A small network was shown many inputs. Here are its activations along a few directions, one row for each input.
Each table varies a few parts of the input and shows all the possible inputs, shuffled.
Descriptions start from the smaller parts, as in this example, which fits no table here: one of 3 separate values, together with either a single point or one of 9 places along a line or (one of 5 places around a ring, together with one of 6 places along a line).
Shared parts are said once, and a part with two or three values counts as separate values.

Other details of the inputs shift rows strongly along two fixed directions, in all tables alike. That doesn't count.

Rows:
r1: [ 18 -17   5  -2   8  -9 -37  17  37 -10 -14 -19 -20 -31]
r2: [-45  15 -10  14  -9 -35  88 -24 -33 -37  13  27  18  54]
r3: [ 22  20 -46  45 -17  23 -46  18   2 -30  46  16 -23  -2]
r4: [ 24  11  -1  26  -2   9 -45  19   9   8 -18 -22 -16 -23]
r5: [ -4  -4 -15  22   0  -5   1  -7  26 -17 -15  -2  -9  24]
r6: [-36 -10  41 -26   6 -26  73 -22 -56 -30  -7  -5  37   2]
r7: [-15  -7  44 -21  40   4  12   6 -27  17   1 -16  24  14]
r8: [ -1 -27  50 -55  31   4  10 -26 -18  24  -7  -5  23   8]
r9: [  4  53 -80  48 -47 -17  29   3   5  -7  14  19  -9   8]
r10: [-53 -14  32 -38  22   5  78 -16 -55  13  -1   6  42  16]
r11: [-60  23  22  27 -29 -13  69   5 -37 -18  10  28  10  58]
r12: [ 14 -34  11 -22  42  43 -46   3  26  41 -35 -31   5 -29]
r13: [ 23  44 -56  28 -44 -29   9 -23  -3 -11   9  29 -17  12]
r14: [-48 -17  87 -31   4  -9  38  25 -49  -1   1  -2  17 -13]
r15: [ 14   7 -30  19 -24  15 -24  12  26  14 -17 -16 -10 -24]
r16: [ 18   2 -16   3  -5  -2 -39  -2  45  16   0  23 -36   7]
r17: [-34 -37  92 -63  -6 -11  34  -7 -40   7  -6  11  18 -17]
r18: [  6   8 -18  30 -28 -15   0  -1  20 -28 -15  -7 -11   2]
r19: [ 42 -38  39 -41  22  22 -69 -15  10  30 -42 -32  -2 -52]
r20: [ 28 -20  -6  -8  47   3 -35  -7  35   8 -13 -30   3  -1]
r21: [ 37  -2 -23 -16  31   5 -35 -30  10  23 -15   1 -10  -4]
r22: [ 15  20 -59  34 -61   6  -7 -10  -1 -42  54  52 -25  24]
r23: [ 24  32 -58  31 -29  -3 -10  15  32  12   9  -7  -6  -7]
r24: [-51   0  -8   4 -50  19  69   4 -50 -40  55  37  20  22]
r25: [ 43  16 -24   2 -19 -13 -33 -11  22  11   1  -2 -10  -9]
r26: [ 34  19 -40  28 -11 -22 -19   3  35 -17   1 -17  -9  -3]
r27: [-59 -17  52 -32 -24  -5  63  19 -32   2   5   9  20  -9]
r28: [ -6  10  37  -8   7  -8  17  14 -33   4   5 -18  22  -4]
r29: [ 27  -6 -12   0   2  12 -43 -19  31  19 -21   2 -22   4]
r30: [  1  44 -47  42   3 -14   8   1  -6  -3  11  15 -12  31]
r31: [-34 -40  46 -28   2  15  39 -11 -49 -54  31  11  31   1]
r32: [-15  22 -44  46 -28 -28  16  12  47 -30  14  30 -32  42]
r33: [ 12 -46  65 -43  80  30 -70  24  12  42 -28 -35  -2 -42]
r34: [ 16  -8 -16 -12  31  22 -20   4  26  37  -5 -20   9  -6]
r35: [ 31  46 -46  42  -5 -12 -20   9  -2  -3   2  -3 -17  -9]
r36: [  8 -49  33 -46  59  40 -55  18  33  50 -27 -29   0 -46]
Each input here is: one of 4 separate values, together with either a single point or (one of 2 separate values, together with one of 4 places along a line).
Question: The inputs of r14 and r1 match in every part but the choice among 4 separate values. If r30 is changed in the same way as r14 into r1, which row does it become?
Answer: r2
Question: List by row number the other rows that have the choice among 4 separate values in common with r13.
Answer: r8, r16, r17, r19, r21, r22, r25, r29
Question: List by row number the other rows that have the choice among 4 separate values in common with r27.
Answer: r9, r10, r12, r15, r23, r24, r34, r36

Rows:
r37: [-36   6  45 -32  -7 -26  88 -17 -60 -10   1  -6  37  29]
r38: [ 18  38 -42  60 -40  -7 -24  27   9 -37  37  22 -20   1]
r39: [-46 -27  85 -59   8 -21  75 -16 -35   1  -3   2  33  25]
r40: [-48  -8  78 -37   8 -30  69  -9 -60   0 -19  -1  44  -7]
r41: [ 18  15 -33  56 -40   2 -43  25  26 -28  22  11 -44   3]
r42: [-72  14  34  14 -32 -11  87   1 -28 -13  -1  21  14  52]
r43: [-43  15  20 -19 -52  -2  83  -4 -72 -15  27  30  25  14]
r44: [ 18   9 -11   4 -18  17 -29  20   4  19   8   0   3 -37]
r45: [ 17  -3   8 -13  43  26 -10  -9  -7  19 -23 -28  11 -13]
r46: [ 23   8 -78  40 -21   1 -25 -10  39 -27  16  11 -17   9]
r47: [ 12 -64  75 -86  42  45 -46  -3  -7  39 -15 -21  13 -63]
r48: [ 14   9 -22  13  40   5 -38  20  21  31  -4 -19  -2 -15]
r49: [ 13  25 -39  42 -42  -4 -24   9  29 -41  42  37 -42  18]
r50: [ 21  29 -43  41 -32 -25 -20  16  48   4 -12  -6 -29  23]
r51: [ -2   5 -26  20  15   2 -32  22  30  24 -11  -9 -25  10]
r52: [-42  30  12   0 -33 -42  94 -23 -59 -23  -1  22  16  30]
r53: [ 28  -1 -39   4 -23  21 -40 -15  15  12  15  13 -11 -14]
r54: [ 20 -51  70 -70  63   6 -39 -17   7  32 -47 -26   6 -48]
r55: [ 10   1  -4   0  20  15 -17  -1  37  14 -12   5 -13   9]
r56: [-54  11  13   4 -21  -8  90 -27 -38 -19  13  36  30  63]
r57: [ 15 -44  45 -61  94  31 -32  -2 -29  47 -28 -51  22 -40]
r58: [ 21  34 -81  49 -33  -8   5   8  18 -35  18   8 -19   7]
r59: [ 19  21 -57  47 -40  -1 -30  -9  11 -44  41  31 -25  24]
r60: [ 35   7 -37  16   3 -17 -32 -30  24   6 -18   5 -14  -2]
r61: [ 28   8 -33  14  -7 -16  -8 -21  23   5   0  -2  -3  25]
r62: [ 16 -10 -14  -8  42   9 -39   7  38  30  -3  -1 -21   0]
r63: [ 20 -23 -16  -9  17  14 -40   5  44  -9  -1  -7 -16 -25]
r64: [ -2 -76  73 -59  58  35 -38  12  -2  16 -37 -54  18 -61]
r65: [-63  15  37   5 -46 -44  84  -8 -36 -18 -11  24   6  35]
r66: [  5 -41  40 -36  50  22 -27  14  -5   6 -15 -44  29 -58]
r67: [ 35  12  -9   6  16 -11 -35  11  29  21 -14 -33   4 -17]
r68: [ 21  21 -76  40   4  -4 -22  -4  31  10  13  20 -20  35]
r69: [ 25 -16  17 -16  21  24 -37   3 -31 -20  10 -17   0 -32]
r70: [-63  31  25  16 -22 -15  90   3 -37 -15  11  22  34  41]
r71: [ 17  -1 -19  15 -36  17 -38  23  22  18  -2   4 -25 -21]
Question: What do these inputs look like to the network?
Answer: one of 5 places around a ring, together with either one of 3 separate values or one of 4 places along a line
Question: The inputs of r63 and r58 match in every part but the place on the ring of 5. If r55 is changed in the same way as r63 into r58, which row does it become?
Answer: r45
Question: List by row number the other rows that have the place on the ring of 5 in common with r66.
Answer: r38, r40, r44, r48, r67, r70
Question: Change only the place on the line of 4 in r56. List by row number the other rows that result.
Answer: r60, r61, r68
